Each row below holds a small network's activations on one input, seen along a few directions.
In each table, some parts of the input vary, and every possible input appears once, in random order.
A made-up example of a description, with smaller parts first: one of 6 places along a line, together with either a single point or one of 9 places around a ring or (one of 2 separate values, together with one of 8 places around a ring).
Shared parts are said once, and a part with two or three values counts as separate values.
In the rows, 128 means zero.

Other details of the inputs vary at random and push rows far along two fixed directions, the same in every table; ignore that.

A family of inputs:
x1: [169 163 139 160 115  90  88 136 150 116 117 189 103 129]
x2: [192 138 132 181 101 116 117 153 123 129 144 183  79 154]
x3: [169 153 151 143 113  92 100 173 164 111 144 175 101 142]
x4: [ 70 168 156 169 168 125 182  95 118 101 155 141 133 137]
x5: [105 178 142 167 164 108 190  75  98 138 166 156 138 135]
x6: [151 153 117 148 110  89 109 167 153 151 122 174  69 167]
x7: [ 79 145 158 138 172 110 179  77 131  77 147 163 142 146]
x8: [132 162 117 145 113 106  85 172 135 129 125 178  68 164]
x9: [152 134 146 173  93 118 111 178 136  93 140 172  74 148]
x10: [185 158 139 165 122 106  94 121 150 126 120 193  94 129]
x11: [138 135 121 171 126 121 106 164 178 127 110 157  66 185]
x12: [ 86  95 115  64 126 123 173 113 109 159 116  62 166 110]
x13: [157 157 141 194 130 127  84 137 169 101 112 162  96 143]
x14: [144 165 151 169 113 111  86 152 156  99 123 172  85 119]
x15: [159 143 146 168 117 118  88 122 181  87 105 178 104 160]
x16: [115  96  77  78 141 148 185 102  92 178 124  73 149 115]
x17: [120 104 104  77 133 141 176 127  83 121 144  62 176  97]
x18: [147 121 159 166 117 121  98 165 190 112 138 186 105 141]
x19: [176  75 103 122  68 183  93 176 127 113  94  86 116 104]
x20: [ 78 164 114 136 178  98 177 109  86 139 163 160 122 169]
x21: [177 143 132 176  93 101 112 167 123 119 142 178  88 154]
x22: [129 140 164 148 129 104  59 157 150 123 132 174  82 143]
x23: [192 130  95 112  50 178  92 131 134 169  92 100 131  93]
x24: [155 150 150 150 129  88  60 146 137 149 134 181  95 149]
x25: [ 82 163 148 140 171  84 175  91 110  96 157 161 146 128]
x26: [148  85 120  81  70 146  85 168 161 153  74  83 109 105]
x27: [146 150 157 143 103 100  89 139 168  87 114 189  96 135]
x28: [145  91  89  85  72 156  89 181 149 148  81  85  96 108]
x29: [ 97 138 149 144 166  82 188 105 125 135 186 172 166 140]
x30: [106 137  98  92 102 156 175  92  89 154 129  72 188  94]
x31: [156  94 115  78  73 126  51 144 148 155  92  82 122  98]
x32: [157 145 143 182 131 123  85 133 176  91 105 172  99 147]
x33: [ 74 173 145 176 156 137 190  85 131 108 156 138 144 166]
x34: [ 83 149 151 130 168  71 194 100 120 151 154 149 131 166]
x35: [129 137 130 156 121 120 108 173 173 123 113 164  56 170]
x36: [104 104 107  78 150 150 143 115  57 165 123  83 183 107]
x37: [119  99 107  83 159 166 149 100  57 175 125  88 175 106]
x38: [133 118  97 102 145 154 164  76  82 152 127  78 180  74]
x39: [ 83 160 150 125 156  80 178  81 116  91 157 167 150 141]
x40: [104 140 145 166 191 121 193 111 120  88 170 133 137 171]
x41: [ 59 147 163 137 187 116 160 122  86 117 160 159 128 154]
x42: [158 103 110  87  86 158  52 178 107 156  84 101 130 102]
x43: [150  96 106  78 149 150 179  99  98 152 146  79 186  94]
x44: [110  91  99  95 113 146 180 126  67 122 143  68 172 100]
x45: [ 65 146 119 159 195 130 174 105 111 114 151 143 119 187]
x46: [170 145 150 155 137 103  66 131 137 159 136 186  87 149]
x47: [141 190 144 162  74 113 102 152 155 124 130 172  94 143]
x48: [115 156 145 136 169  94 186  57 111 116 158 177 147 143]
x49: [163  80 113 112 109 171  39 146 146 146  83  81 134 114]
x50: [204  79 104 103  77 156  86 148 153 173 110 117 150  85]
x51: [207 104  95  97  76 148  89 172 123 140 104  89 133  98]
x52: [113 106  72  81 149 164 165  98  69 171 127  82 154 116]
x53: [164 138 159 156 129 122 102 169 179  97 135 171  93 149]
x54: [ 76  95  86  83 153 180 158 118  89 133 116  68 149 119]
x55: [ 77  86 126  66 138 134 140  92 112 138 128  57 161  96]
x56: [ 89 145 162 132 178 100 191 120 127  94 181 151 140 141]
x57: [ 98 143 151 135 175  87 200  86 120 161 156 154 122 166]
x58: [162  77 110 106  86 162  83 154 174 155  64  72 120 129]
x59: [ 92  86 111 101 167 182 140 112  83 141 110  66 180 125]
x60: [115  89 111  90 148 172 177 124  98 107 134  57 167 103]
x61: [168  95 110 107  89 173  69 145 154 110  69  97 130  79]
x62: [167 106 108 119  88 177  68 150 147 119  77  87 127  75]
x63: [ 87  97 117  70 148 132 128 105  81 151 135  71 180  95]
x64: [146 183 145 171  91 102  92 152 147 120 126 169  93 129]
x65: [162 183 139 177  96 100  95 143 142 134 125 173  98 133]
x66: [ 84 122 112 100 114 187 174  98 109 126 121  63 174  98]
x67: [ 73 154 156 143 175  99 176  93 118  84 155 160 137 125]
x68: [ 98 176 140 158 174  87 176  87  99 119 164 156 148 127]
x69: [102  95 111  69 138 118 142  81  99 164 130  64 175 102]
x70: [ 52 154 128 134 178 114 176 119  98 113 162 154 108 163]
x71: [172  83 109  92  64 142  78 172 159 148 109 108 154  82]
x72: [176  67 108 120  85 173  77 159 179 138  96  96 156 103]
x73: [ 60 182 155 151 139 121 192 100 118 107 167 148 133 142]
x74: [153  82 121  97 103 169  41 155 141 142  86  89 123  99]
x75: [188  90 109  88  86 140  59 120 143 180  94  91 118 100]
x76: [122  84 110  96 158 167 171 110 124 118 132  58 192 112]
x77: [ 72 128 163 141 166  99 186 116 138 109 184 166 152 134]
x78: [151  79 122  91  89 155  52 140 164 141  82  77 114 104]
x79: [132 152 140 148 182 105 202 100  94 123 184 154 131 153]
x80: [157 120 111 113  58 168  75 157 139 130  85  85 125  74]
x81: [ 94 126 139 184 171 126 197 110 104  90 169 139 133 174]
x82: [111  95 112  80 137 157 177 129  91 109 142  60 167  94]
x83: [149 166 145 200 114 131  93 139 168 109 114 159  95 152]
x84: [ 81  80 122  77 142 153 175 110 124 145 106  57 158 116]
x85: [171 160 142 145 100  86  91 126 156 111 117 195 107 142]
x86: [ 83 100  83  68 129 133 177 126  97 154 123  64 153 113]
x87: [ 62 141 162 147 199 130 160 117  94 114 152 156 129 163]
x88: [140 130 155 167 131 106  69 128 185 123 118 152  83 172]
x89: [152 174 142 166 109  96  85 150 148 111 125 174  94 122]
x90: [185 154 145 149 117  91 103 164 159 125 144 180 106 145]
Description of these inputs: one of 6 places along a line, together with either one of 4 places along a line or one of 5 places along a line or one of 6 places around a ring.
Question: The inputs of x13 and x68 match in every part but the place on the line of 6. If x49 is changed in the same way as x13 into x68, which row does it become?
Answer: x24
Question: The inputs of x20 and x70 match in every part but the place on the line of 6. If x65 is changed in the same way as x20 into x70, which row does it become?
Answer: x80
Question: The inputs of x3 and x53 match in every part but the place on the line of 6. If x86 is changed in the same way as x3 into x53, which row does it become?
Answer: x35
Question: Which other rows does x67 become when the place on the line of 5 takes its other values? List them by row number.
Answer: x14, x27, x73, x80
Question: Which other rows does x5 become when the place on the line of 5 takes its other values? List them by row number.
Answer: x10, x23, x38, x48
Question: Start at x40 and move only the place on the line of 6, one step at a time. The first step leads to x60. Which rows follow, in order?
Answer: x82, x17, x51, x79
Question: Which other rows does x41 become when the place on the line of 6 takes its other values? List them by row number.
Answer: x36, x37, x42, x59, x87
Question: Start at x57 and move only the place on the ring of 6, one step at a time. The first step leads to x16. Which rows follow, in order?
Answer: x52, x37, x46, x75

A family of inputs:
x91: [ 88 142 126 111 166 105 175  67 109 150 140 117 161 120]
x92: [161 140 135 138 113  88 136 122 152 150 143 161 115 146]
x93: [119 140 144 145 108 130 116 165 156  96 128 135 115 131]
x94: [138 139 138 182 150 125 140 128 147  92 139 169 108 164]
x95: [109 106 122  82 158  99 146 104  85 152 141 107 152 122]
x96: [125 129 107 108 158 131 156  84  95 125 130 116 167 104]
x97: [159 101  99  96 129 134 171 105  96 132 139 103 177 102]
x98: [161 129 101 108  78 145  81 168 128 163  96 130 104 109]
x99: [144 132 140 115 119  97  99 136 130 151 131 170 119 128]
x100: [151 146 139 163 116 139 111 143 137 134 137 141 126 138]
x101: [154  99 108  99  65 156  81 167 182 123  73  87 105 111]
x102: [ 90 107 121 125 149 140 175  93 131 136 133  91 155 137]
x103: [ 92 105 100  96 112 158 149 108 125 133 101  63 150 110]
x104: [141 122 101 119 153 140 178  98  95 132 141 112 166 114]
x105: [119 122 140 157 135 135 118 149 147 134 132 158 104 161]
x106: [121 188 142 167 128  96 137 136 124 124 157 174 112 138]
x107: [ 90 143 151 146 139 116 135 159 154 104 139 169  90 163]
x108: [168 138 100 114  71 132  90 143 148 157  90 117 104 110]
x109: [ 87 114 141 124 155 144 151  87 113 105 135  99 163 105]
x110: [128 118 121 126 130 154 128 134 118 156 128 126 130 140]
x111: [ 92 122 117  97 178 112 153  96  83 154 141 106 145 128]
x112: [ 98 133 152 154 166 103 102 134 138 118 132 158  87 173]
x113: [115 174 162 172 148 108 112 119 133 117 147 171 122 147]
x114: [104 105 112 108 111 170 148 114 107 110 114  68 157  89]
x115: [128 165 165 169 143 114 114 109 133 109 140 171 110 138]
x116: [ 91 106 148 110 156 141 156 103 130  94 137  97 162 103]
x117: [149 160 154 163 130  83 144 134 132 131 175 182 130 144]
x118: [166 100 122 118 109 151  77 152 167  92  88 121 122 112]
x119: [129 118 109 127 154 157 173  97  97 121 133 103 163 127]
x120: [104 129 147 146 140 126  96 136 146 126 121 161 106 150]
x121: [110 115 115 115 140 145 171  90 116 156 123  84 161 129]
x122: [193  95 109 103  93 118  82 170 129 166 113 120 108 127]
x123: [110 125 157 154 151 119 137 157 161 118 148 171 101 170]
x124: [ 96  97 128 108 150 139 179 109 149 124 133  87 155 133]
x125: [ 93 127 120  97 160 126 151  97  93 160 139 123 159 113]
x126: [162 156 122 138 111  98 135 133 121 107 136 171 113 131]
x127: [132 165 146 167 160 113 123 108 131  99 133 179 111 154]
x128: [145 167 145 173 136 103 135 135 133 138 163 174 123 142]
x129: [190 116 125 140  83 166  84 148 142 136 104 113 119 107]
x130: [218 100  97  90  67 140  54 148 138 132  84 118 136  81]
x131: [171 143 136 154 116 125 122 132 134 136 141 152 118 118]
x132: [ 67 112 115 109 140 153 160 122 104 130 127 100 143 127]
x133: [172 141 148 148 112 100 134 130 133 129 158 167 123 125]
x134: [188 109 124  96  76 130  77 133 129 139 108 114 144  74]
x135: [103 151 139 120 140  99 196  92  87 116 172 136 154 111]
x136: [150 137 113 127  78 160  89 155 123 134 101 102 132 103]
x137: [111 138 119 103 118 113 170 115  89 133 153 108 174  98]
x138: [ 88  83 127 104 174 137 171 133 119 125 143  85 140 147]
x139: [ 78 128 121 127 131 149 159 118 106 111 136  90 162 113]
x140: [118 149 129 143 135 119 111 149 116 133 125 142  80 164]
x141: [139 131 146 168 154 120 148 142 161  80 141 168 110 162]
x142: [ 86 121 145 151 167 139 190  92 112 106 163 116 157 131]
x143: [188 123 110 111  74 146  48 154 140 154  92 110 138  79]
x144: [109  92 125 109 135 159 158 134 133 117 140  75 176 108]
x145: [ 95 110 118  92 144 157 129 105  97 155 117  97 160 113]
x146: [176 105  91 122  70 175  73 162 145 105  71 100 112 104]
x147: [118 162 144 138 126  83 143 141 119 137 155 192 101 152]
x148: [170  89 122 102  72 166  43 176 172 119  80  86 137  85]
x149: [ 76 107 137 100 159 127 161  93 145 116 125  94 157 125]
x150: [116 109 146 124 148 115  91 156 152 115 118 133  94 154]
x151: [137 142 130 124 122  83 121 153 113 140 139 157  91 150]
x152: [111 175 141 160 127 107 136 119 144 127 128 160  91 163]
x153: [108  96 140 120 148 150 177 117 130 102 145  92 162 111]
x154: [127 154 143 146 131 113 104 107 153 137 116 151 107 149]
x155: [101 108 117 114 169 140 163 113  88 153 141  92 140 148]
x156: [130 138 132 149 129 127 134 151 154  73 121 151 103 144]
x157: [ 90 101 117 100 138 146 136  88 133 134 108  77 159 113]
x158: [ 90 117 154 124 156 122 123 138 151 114 131 148 120 145]
x159: [131 137 145 174 125 132 117 145 150 116 142 147 123 146]
x160: [142 142 147 144 135  89 140 140 130 151 161 190 111 157]
x161: [146 104 120 121  90 162  62 147 147 127  92  93 145  95]
x162: [108 117 130 122 134 123 116 167 142 110 122 122  87 155]
x163: [143 176 123 161 136 104 143 126 122 106 139 180 101 143]
x164: [140 129 131 152 135 134  98 124 147  93 109 149 116 135]
x165: [160  85 110 125 106 154  71 173 146 145  98 100  95 142]
x166: [131 168 139 141 114  73 146 119 142 133 144 174 101 150]
x167: [139  87  94  98  89 165  73 171 128 138  79  72 102 119]
x168: [112 142 117 114 129 134 172 100  88 129 141 105 155  92]
x169: [119 163 130 146 146  91 128 144 113 139 144 166  78 163]
x170: [120 149 128 138 114 138 109 150 124 140 118 151  97 146]
x171: [139 153 143 140 135 113 121 104 121 128 141 152 131 109]
x172: [117 127 110 113 146 124 182  86 115 162 142 104 158 124]
x173: [143 162 123 158 125 132 126 131 125 100 120 157 102 144]
x174: [124 175 154 172 125 120 134 125 125 105 141 166  99 142]
x175: [138 145 135 154 158  94 130 142 122 152 153 167  89 170]
x176: [101 103 113  90 157 146 124 107  89 151 116  78 145 125]
x177: [133 111 116  83 114 126 130 107  98 145 135  90 191  77]
x178: [ 98 104 126 102 123 158 163 125 121  95 123  76 156  94]
x179: [177 114 107 117  95 146  88 161 136 173 110 134 115 118]
x180: [176 121 121 101  82 106  80 125 154 155 101 131 124 108]
Question: The inputs of x151 and x169 match in every part but one. If x177 is changed in the same way as x151 into x169, which row does it become?
Answer: x143
Question: The inputs of x121 and x124 match in every part but one. If x140 is changed in the same way as x121 into x124, which row does it become?
Answer: x162
Question: What is each input in this table made of?
Answer: one of 3 separate values, together with one of 5 places along a line, together with one of 6 places along a line
Question: Start at x107 and move only the place on the line of 5, one step at a time. The first step leads to x132. Which rows follow, in order?
Answer: x170, x98, x147
Question: Start at x126 and move only the place on the line of 5, one step at a time. The first step leads to x163. Which rows follow, in order?
Answer: x173, x146, x156

A family of inputs:
x181: [175 167 138 137 113  67  44 139 153 139 111 194  71 143]
x182: [153 160 142 152  92 117  98 112 145 123 112 171 121  98]
x183: [128 112 119 152 167 137 184 102 107 116 169 100 154 137]
x184: [ 79 110 141 104 170  86 192  93 142 132 156 131 143 156]
x185: [ 76 125 149 107 160  96 147  93  90 153 162 133 160 135]
x186: [203 127  86 130  41 184  60 151 131 148  74 116 107  81]
x187: [206 166 156 172 108 110  64 132 180 122 122 202 113 138]
x188: [ 83 132  99 122 135 140 190 141 103 105 156 109 149 126]
x189: [ 93 163 141 115 114 109 164 100 118 114 143 109 150 103]
x190: [107 122 161 152 189  96 191  78 124 102 179 129 170 132]
x191: [159 155 138 165 108 107  62 173 129 158 133 188  68 173]
x192: [ 86 118 166 125 181 112 198 105 116  74 170 142 158 133]
x193: [ 79 136 145 173 155 161  95 141 157  94 102 134  72 175]
x194: [193  88 100 101  73 166  54 198 149 185  82  98  94 113]
x195: [109 116 118 127 154 113 181 126 132 142 144 139 111 181]
x196: [ 27 117 156 139 186 144 135  93 142  90 114 101 142 144]
x197: [192 150 120 162 118 149 106 129 134 138 120 156 126 139]
x198: [ 74 181 128 144 140 114 209 101  88 117 162 114 137 139]
x199: [185 133 145 172 107 133  99 194 157  84 125 185  63 158]
x200: [137  39  85  11  99 185 107 132 117 188  89   6 193  44]
x201: [126  49  76  29  67 187 131 150 106 135  76   9 216  31]
x202: [145 152 106 124 138 103 105 133  94 156 113 148  98 137]
Question: What is each input in this table made of?
Answer: one of 2 separate values, together with either a single point or one of 4 places along a line or one of 6 places around a ring
Question: The inputs of x183 and x190 match in every part but the choice among 2 separate values. If x198 is changed in the same way as x183 into x190, which row does it become?
Answer: x189
